Each row below holds a small network's activations on one input, seen along a few directions.
In each table, some parts of the input vary, and every possible input appears once, in random order.
A made-up example of a description, with smaller parts first: line(6) and (point or line(9) or (values(3) and ring(8))).
Shared parts are said once, and a part with two or three values counts as separate values.

Other details of the inputs shift rows strongly along two fixed directions, in all tables alike. That doesn't count.

Table:
r1: -4 4 -24 -22 -9 -12 8 -5 5 5 4 5 12 -8
r2: -38 6 -56 -25 -7 -1 -25 -38 21 19 -21 3 18 -13
r3: -16 4 -18 -27 6 -19 -3 -20 5 2 -3 8 17 -14
r4: 35 -7 43 -12 18 -14 31 33 -10 -9 19 5 11 -3
r5: 5 -7 14 3 0 1 2 6 -19 -7 4 3 0 -2
r6: 10 4 -9 12 -21 -4 -4 2 -8 1 -3 -3 -8 -4
r7: -51 20 -17 13 20 23 -16 -40 35 -3 -24 4 -19 -9
r8: 25 -5 9 38 -18 12 -12 31 -5 0 11 -14 -22 34
r9: -28 -7 -3 -5 13 6 -22 -30 18 25 -14 -9 16 3
r10: -11 -4 3 -22 12 2 -15 -17 -8 -10 -20 5 16 -31
r11: 23 5 0 -19 -11 -10 32 19 -30 -17 4 16 8 -34
r12: 38 6 13 11 -19 -11 15 30 -18 -15 15 0 -12 0
r13: 4 -14 9 15 10 5 -7 16 7 10 12 -7 -2 38
r14: -25 -9 -7 -7 16 7 -28 -24 21 18 -15 -6 16 5
r15: -28 -13 -9 18 2 12 -27 -19 18 28 1 -16 0 37
r16: 13 -16 28 29 -1 16 -9 16 -13 -7 20 -13 -14 37
r17: 11 -10 34 3 9 10 -4 5 -13 -10 4 -9 2 2
r18: 22 4 -7 -29 -5 -23 42 20 -13 -3 7 16 12 -23
r19: 15 -20 24 30 3 19 -11 23 -12 -7 13 -10 -13 36
r20: 30 13 -9 -20 -9 -36 37 19 -9 -2 2 12 4 -22
r21: 4 12 -31 -20 -9 -25 3 -2 8 5 -11 7 6 -15
r22: 15 2 -3 21 -15 -5 -4 13 12 16 13 -17 -14 38
r23: -9 3 -29 -17 -12 2 -7 -10 -8 -8 -13 9 10 -26
r24: -20 -8 -18 25 -19 29 -34 -19 6 11 2 -19 -6 31
r25: -5 10 38 42 15 28 12 9 21 -9 17 -4 -40 29
r26: -14 -2 7 -20 9 1 -9 -23 -10 -3 -19 3 16 -33
r27: 0 28 19 -16 21 -13 56 4 0 -30 -6 30 -12 -53
Description of these inputs: values(3) and (point or (values(2) and line(4))).
Question: The inputs of r12 and r8 match in every part but the values(3) part. If r4 is changed in the same way as r12 into r8, which row does it become?
Answer: r14
Question: Change only the values(3) part in r27. List by row number the other rows that result.
Answer: r7, r25
Question: Which other rows agree with r26 in the values(3) part? List them by row number.
Answer: r5, r6, r9, r11, r15, r18, r20, r27
Question: Change only the values(2) part in r4. List by row number the other rows that result.
Answer: r17

Table:
r28: -40 -2 -14 6 6 20 -37 -38 18 12 -21 -9 2 2
r29: -24 -3 1 14 5 18 -25 -21 11 5 -8 -8 -5 9
r30: 11 -14 14 27 -3 13 -13 17 4 11 15 -17 -10 44
r31: 18 4 19 -6 13 -7 32 22 -5 -12 7 11 -3 -11
r32: -16 12 -34 -30 -7 -14 0 -23 -3 -4 -16 14 15 -39
r33: 19 -14 22 27 -3 9 -2 25 -2 10 17 -15 -10 41
r34: 1 5 9 -4 9 -3 15 4 1 -8 2 7 -3 -9
r35: -9 14 -6 -29 9 -17 16 -14 -4 -16 -10 19 9 -42
r36: -32 6 -13 -5 5 6 -19 -35 10 1 -15 1 3 -14
r37: 14 4 2 -4 -7 -9 13 10 -7 -3 3 3 0 -7
r38: -33 -4 -26 25 -11 21 -48 -31 25 25 -10 -21 -8 34
r39: 34 3 10 -31 1 -25 42 31 -27 -22 10 21 14 -34
r40: -13 14 -30 -30 -5 -22 -1 -23 0 -1 -19 13 14 -40
r41: 20 -8 13 24 -7 10 4 26 -4 1 16 -9 -14 31
r42: 22 -8 17 9 -3 0 10 22 -8 3 14 -6 -2 17
r43: 25 -10 16 8 -2 0 12 29 -11 -3 16 -3 -3 18
Question: What do these inputs look like to the network?
Answer: line(6) or (values(2) and line(5))
Question: Change only the line(5) part in r39. List by row number the other rows that result.
Answer: r30, r33, r42, r43

Table:
r44: -5 0 -9 -10 0 -14 -8 -9 2 9 -7 0 7 -4
r45: -14 10 -15 4 -2 3 -9 -14 12 0 -4 0 -8 0
r46: 31 -15 29 10 3 3 15 38 -13 -3 20 -5 -1 22
r47: -9 -13 1 21 1 24 -24 0 3 4 1 -12 -8 28
r48: 8 10 30 -30 26 -16 37 3 -13 -25 -4 22 10 -49
r49: -2 -13 7 38 -10 17 -31 2 7 17 7 -24 -17 49
r50: 26 -6 25 24 -4 5 21 33 -15 -7 23 -4 -15 26
r51: -24 6 -22 -4 -4 6 -12 -24 10 -1 -7 3 -1 -7
r52: -7 -7 -2 20 -9 12 -23 -7 15 21 3 -20 -5 35
r53: -14 -3 -17 -4 -7 6 -14 -17 8 15 -7 -8 9 3
r54: 39 -1 34 18 9 -2 35 47 -4 -8 16 2 -17 14
r55: 7 11 0 -14 8 -14 21 7 3 -9 3 11 1 -14
r56: -22 4 -21 -11 1 -6 -4 -24 6 7 -8 3 10 -9
r57: 30 4 12 -17 0 -21 21 22 -20 -19 7 14 7 -24
r58: -32 10 2 -8 12 8 -13 -37 6 -8 -19 6 2 -30
r59: 22 4 6 -26 7 -25 20 13 -12 -11 2 14 15 -26
r60: -16 1 -24 -6 -13 5 -18 -22 3 8 -12 -5 7 -8
r61: -10 4 -16 -4 -10 -1 -4 -13 -4 4 -8 2 3 -12
r62: -5 -7 7 19 2 16 -3 5 12 8 13 -9 -11 33
r63: 28 8 6 -17 -8 -20 23 18 -16 -14 5 9 4 -21
r64: -16 13 -20 -3 -1 -1 -7 -17 11 -1 -19 6 -4 -20
r65: -11 2 -14 -9 -3 -4 -1 -12 2 11 -6 2 8 -8
r66: -12 -2 -13 -21 10 -2 -6 -11 0 -3 -12 8 14 -16
r67: 9 -17 15 29 -7 20 -15 16 -3 5 13 -17 -9 38
Question: What do these inputs look like to the network?
Answer: values(2) and (point or line(11))
Question: The inputs of r63 and r52 match in every part but the values(2) part. If r57 is changed in the same way as r63 into r52, which row does it become?
Answer: r59
Question: Change only the values(2) part in r49. List by row number the other rows that result.
Answer: r44
Question: Change only the values(2) part in r61. List by row number the other rows that result.
Answer: r65

Table:
r68: -17 -4 24 39 9 28 4 -1 16 16 2 -10 -22 31
r69: -4 16 14 -18 23 -20 30 -3 -4 -22 6 23 -2 -31
r70: 1 -9 -8 5 -6 4 1 10 6 13 11 -9 -4 30
r71: 21 -8 14 -6 2 -17 11 21 3 10 11 -5 8 15
r72: -26 -6 5 36 22 35 -27 -6 39 14 -6 -12 -21 38
r73: 2 5 -25 -33 -2 -23 21 -4 -4 -1 -3 16 17 -23
r74: -23 6 -30 5 -18 1 -41 -38 7 11 -24 -5 1 -11
r75: -31 7 -49 0 -16 4 -18 -31 18 13 -9 -3 3 0
r76: -5 7 -33 -26 -14 -10 4 -12 -15 -13 -9 18 17 -41
r77: 32 -20 34 29 2 1 8 37 5 18 26 -19 -5 55
r78: 34 12 5 0 -10 -24 25 21 -5 -8 3 7 -9 -12
r79: -48 5 -10 -7 4 19 -33 -56 14 -2 -18 -4 6 -15
r80: 13 3 -11 -11 -14 -4 12 14 -21 -14 5 11 8 -18
r81: 10 15 -24 -20 -10 -17 26 10 -7 -10 4 14 7 -24
r82: 10 -16 10 -4 1 -4 -13 7 -7 10 4 -9 12 10
r83: -6 7 -28 -29 -2 -17 11 -7 0 4 -4 8 15 -14
r84: 22 1 8 -24 6 -29 22 17 -4 4 5 5 19 -9
r85: 20 -17 47 41 22 35 -3 39 1 -12 11 -13 -24 41
r86: 34 8 -1 -14 -9 -19 45 39 -15 -19 19 14 -4 -14
r87: 1 1 -20 -15 -16 -3 1 3 -14 -12 0 9 6 -21
r88: 16 -26 17 28 -9 24 -10 29 -9 10 21 -18 -11 53
r89: -25 13 -33 -4 -17 -3 -41 -40 4 9 -28 -4 5 -19
r90: -47 -14 9 45 2 48 -41 -35 19 22 -13 -27 -17 38
r91: -20 18 -33 1 -14 -9 -25 -32 18 14 -22 -6 -3 -6
r92: 44 18 9 -17 -8 -37 39 32 -15 -19 4 15 -8 -30
r93: -50 13 -25 -10 22 3 -22 -44 30 2 -25 11 2 -18
r94: -3 13 16 -9 15 0 27 -5 4 -4 -2 9 -4 -27
r95: 6 -6 -11 -20 -4 -5 4 5 -18 -3 1 6 15 -10
r96: -4 2 23 -4 17 0 7 -6 -13 -24 5 8 -2 -15
r97: 10 -5 1 -25 5 -19 -2 1 -13 3 -3 2 24 -19
r98: 5 5 35 15 11 11 19 9 8 -8 17 2 -15 13
r99: 24 -9 21 37 -16 11 -18 22 -8 3 9 -19 -23 33
r100: 3 -8 -15 -20 -5 -6 2 -2 -16 -2 -1 9 15 -14
r101: 14 2 34 -5 13 8 24 8 -15 -18 2 4 -2 -24
r102: -25 -17 -14 6 -3 10 -47 -31 13 29 -10 -19 15 21
r103: 12 -14 44 34 20 26 -1 28 -3 -17 13 -10 -20 34
Question: What do these inputs look like to the network?
Answer: values(2) and (line(6) or (values(3) and line(4)))
Question: The inputs of r73 and r100 match in every part but the values(2) part. If r92 is changed in the same way as r73 into r100, which row does it become?
Answer: r99
Question: Change only the values(3) part in r74. List by row number the other rows that result.
Answer: r89, r99
Question: Start at r97 and move only the line(4) part, one step at a time. The first step leads to r95. Which rows follow, in order?
Answer: r80, r89
Question: Change only the line(4) part in r87. List by row number the other rows that result.
Answer: r82, r88, r99
Question: Change only the values(2) part in r70. List by row number the other rows that result.
Answer: r88

Table:
r104: -19 -10 8 33 3 34 -27 -12 17 19 5 -21 -11 39
r105: -11 -15 -15 30 -14 26 -34 -1 13 25 1 -23 -6 47
r106: -22 -13 12 32 8 29 -30 -10 14 11 8 -17 -12 43
r107: -17 -8 10 38 5 26 -31 -9 23 15 -4 -19 -18 38
r108: 28 1 3 -25 -9 -23 16 15 -27 -16 2 11 15 -32
r109: 26 -2 32 -1 8 1 29 27 -15 -11 14 3 -3 -3
r110: 22 0 27 5 12 -2 21 25 -1 -15 10 6 -4 -3
r111: 46 -11 23 -1 1 -15 35 54 -26 -11 27 6 -1 15
r112: -44 16 -34 -26 1 -2 -18 -52 15 0 -24 10 9 -33
r113: 39 -6 44 4 11 -8 35 41 -24 -17 13 8 -7 -5
r114: -9 -8 -10 34 -20 11 -26 -9 15 30 9 -26 -11 49
r115: 32 -3 41 6 16 -8 31 39 -21 -21 16 10 -8 -1
r116: 18 8 -10 -26 -11 -20 11 8 -15 -9 -6 10 14 -33
r117: 55 -2 27 4 -8 -12 27 50 -24 -20 22 0 -9 5
r118: 10 6 -23 -26 -3 -23 15 9 -5 -5 -1 13 10 -19
r119: -41 12 -30 -31 5 -3 -22 -49 19 3 -28 8 15 -36
r120: -18 -10 11 30 3 31 -24 -7 19 18 2 -21 -13 41
r121: 29 2 32 6 11 -5 31 35 -10 -13 8 7 -7 -5
r122: -6 -17 -12 29 -12 21 -26 1 11 29 7 -22 -6 49
r123: -39 10 -29 -31 7 -4 -16 -46 17 1 -28 7 15 -36
r124: -27 17 -24 -20 2 -11 -5 -33 6 -5 -24 14 2 -37
r125: -38 13 -29 -27 8 -4 -13 -43 15 -2 -24 7 10 -32
r126: 52 -14 26 -1 -2 -14 38 56 -26 -9 27 5 2 12
r127: -32 8 -16 -30 10 -7 -10 -35 2 -6 -17 12 15 -33
r128: -28 16 -24 -22 8 -11 -11 -32 10 -4 -26 11 4 -36
r129: -19 -4 5 41 1 29 -24 -11 20 9 6 -15 -18 41
r130: -16 -8 10 36 3 25 -31 -8 21 17 -6 -20 -20 38
r131: 25 6 -3 -24 -7 -30 23 12 -13 1 4 8 15 -22
r132: 11 3 -20 -27 -5 -20 18 11 -7 1 -3 12 16 -20
r133: 20 2 24 3 12 0 21 25 -3 -16 15 5 -10 2
r134: -28 18 -25 -19 4 -10 -5 -35 8 -6 -22 16 6 -38
r135: -18 -11 10 31 4 31 -20 -7 18 17 1 -23 -12 43
r136: -22 -17 12 30 4 32 -28 -16 13 16 2 -23 -9 42
r137: 55 -5 30 3 -9 -11 25 50 -22 -16 20 0 -5 4
r138: 8 3 -23 -28 -5 -21 11 5 -2 0 -5 12 14 -21
r139: 9 12 -19 -23 -16 -19 5 -6 -13 -13 -6 10 9 -32
r140: -31 15 -26 -27 9 -8 -6 -35 12 -2 -24 15 19 -43
r141: -28 16 -24 -21 10 -11 -10 -33 12 -6 -24 13 6 -36
r142: -18 -16 16 30 3 31 -28 -12 12 15 5 -21 -9 41
r143: 22 -6 32 0 11 1 22 23 -13 -13 16 6 1 -2
r144: 15 7 -12 -24 -8 -29 15 5 -4 5 -2 7 16 -19
r145: -19 -15 12 36 6 30 -31 -13 16 14 4 -19 -7 39
r146: 11 10 -16 -23 -6 -30 10 0 -1 1 -1 7 11 -17
r147: -38 13 -29 -26 0 -4 -3 -43 7 -2 -21 10 11 -38
r148: 17 6 -18 -25 -14 -19 25 14 -20 -13 1 17 10 -32
r149: 19 -1 25 1 10 1 18 21 -1 -12 11 4 -5 -1
r150: -42 14 -32 -27 7 -3 -21 -48 18 0 -25 8 10 -32
r151: 49 -1 23 7 -17 -10 31 45 -28 -17 23 2 -8 0
r152: -9 -11 -16 33 -18 24 -30 -3 10 17 6 -20 -14 49
r153: 16 4 -4 -26 -3 -32 16 7 -14 -3 4 9 15 -17
r154: 25 -3 35 5 16 -5 27 32 -15 -21 18 10 -3 0
r155: 36 -6 41 5 13 -7 32 37 -21 -18 14 9 -4 -5
r156: -29 16 -24 -21 -1 -11 -1 -33 2 -3 -24 14 4 -43
r157: 19 4 22 5 6 2 24 21 -6 -16 16 8 -11 1
r158: -4 -6 -8 32 -17 9 -25 -6 16 26 10 -24 -12 51
r159: -46 15 -35 -27 -2 -2 -14 -52 12 2 -24 10 11 -39
r160: -15 13 -14 -26 8 -13 5 -23 -2 -5 -21 16 14 -46
r161: -18 9 -9 -25 11 -15 0 -21 -6 -10 -19 16 9 -38
r162: -8 -11 -16 31 -15 18 -23 1 13 22 10 -19 -13 52
r163: 25 6 -3 -25 -11 -20 16 12 -23 -12 -1 10 13 -34
r164: -35 16 -30 -22 10 -7 -15 -40 17 -6 -22 13 11 -36
r165: 20 0 25 0 10 2 25 26 -5 -10 12 5 -2 -2
r166: 14 6 -20 -28 -5 -20 14 10 -12 -13 -3 15 10 -27
r167: -6 -21 -6 29 -12 24 -33 0 4 20 6 -21 -4 47
r168: 53 -9 32 1 -5 -22 34 48 -22 -4 27 0 2 13
r169: -18 -8 8 37 2 27 -27 -7 18 20 -6 -21 -18 39
r170: 8 7 -16 -25 -8 -28 5 -4 2 6 -5 6 14 -18
r171: 27 -7 39 1 15 -3 32 34 -19 -20 18 5 -5 5
r172: -46 16 -37 -26 -1 -2 -14 -51 13 1 -22 12 13 -41
r173: -19 -9 7 38 4 32 -28 -12 18 17 2 -20 -10 38
r174: -12 -19 -8 28 -9 22 -36 -2 4 17 6 -21 -6 49
r175: 52 -8 34 3 -5 -13 26 50 -34 -21 24 2 -3 6
r176: -30 17 -26 -20 1 -10 -1 -35 5 -4 -23 16 8 -44
r177: -16 -9 10 38 1 28 -27 -10 13 21 -4 -22 -18 37
r178: 23 1 27 4 6 0 33 26 -11 -18 15 5 -12 4
r179: 8 6 -24 -24 -12 -21 22 7 -11 -3 1 14 11 -24
r180: 28 -4 33 0 10 1 35 30 -16 -13 14 2 -4 -1
r181: -20 -6 6 42 -2 30 -20 -9 17 12 7 -16 -18 38
r182: -5 -17 -9 31 -14 25 -30 1 6 23 5 -23 -7 46
r183: -6 -16 -11 29 -13 23 -35 0 15 21 2 -22 -9 47
Question: The inputs of r145 and r173 match in every part but one. If r108 is changed in the same way as r145 into r173, which row does it become?
Answer: r163
Question: The inputs of r159 and r127 match in every part but one. If r148 is changed in the same way as r159 into r127, which row does it become?
Answer: r174
Question: The inputs of r118 and r179 match in every part but one. If r133 is changed in the same way as r118 into r179, which row does it become?
Answer: r172
Question: What do these inputs look like to the network?
Answer: line(8) and (line(4) or line(6))
Question: Start at r136 and move only the line(6) part, one step at a time. The first step leads to r142. Which rows follow, in order?
Answer: r143, r145, r155, r113
Question: Change only the line(4) part in r126. List by row number the other rows that result.
Answer: r108, r167, r168
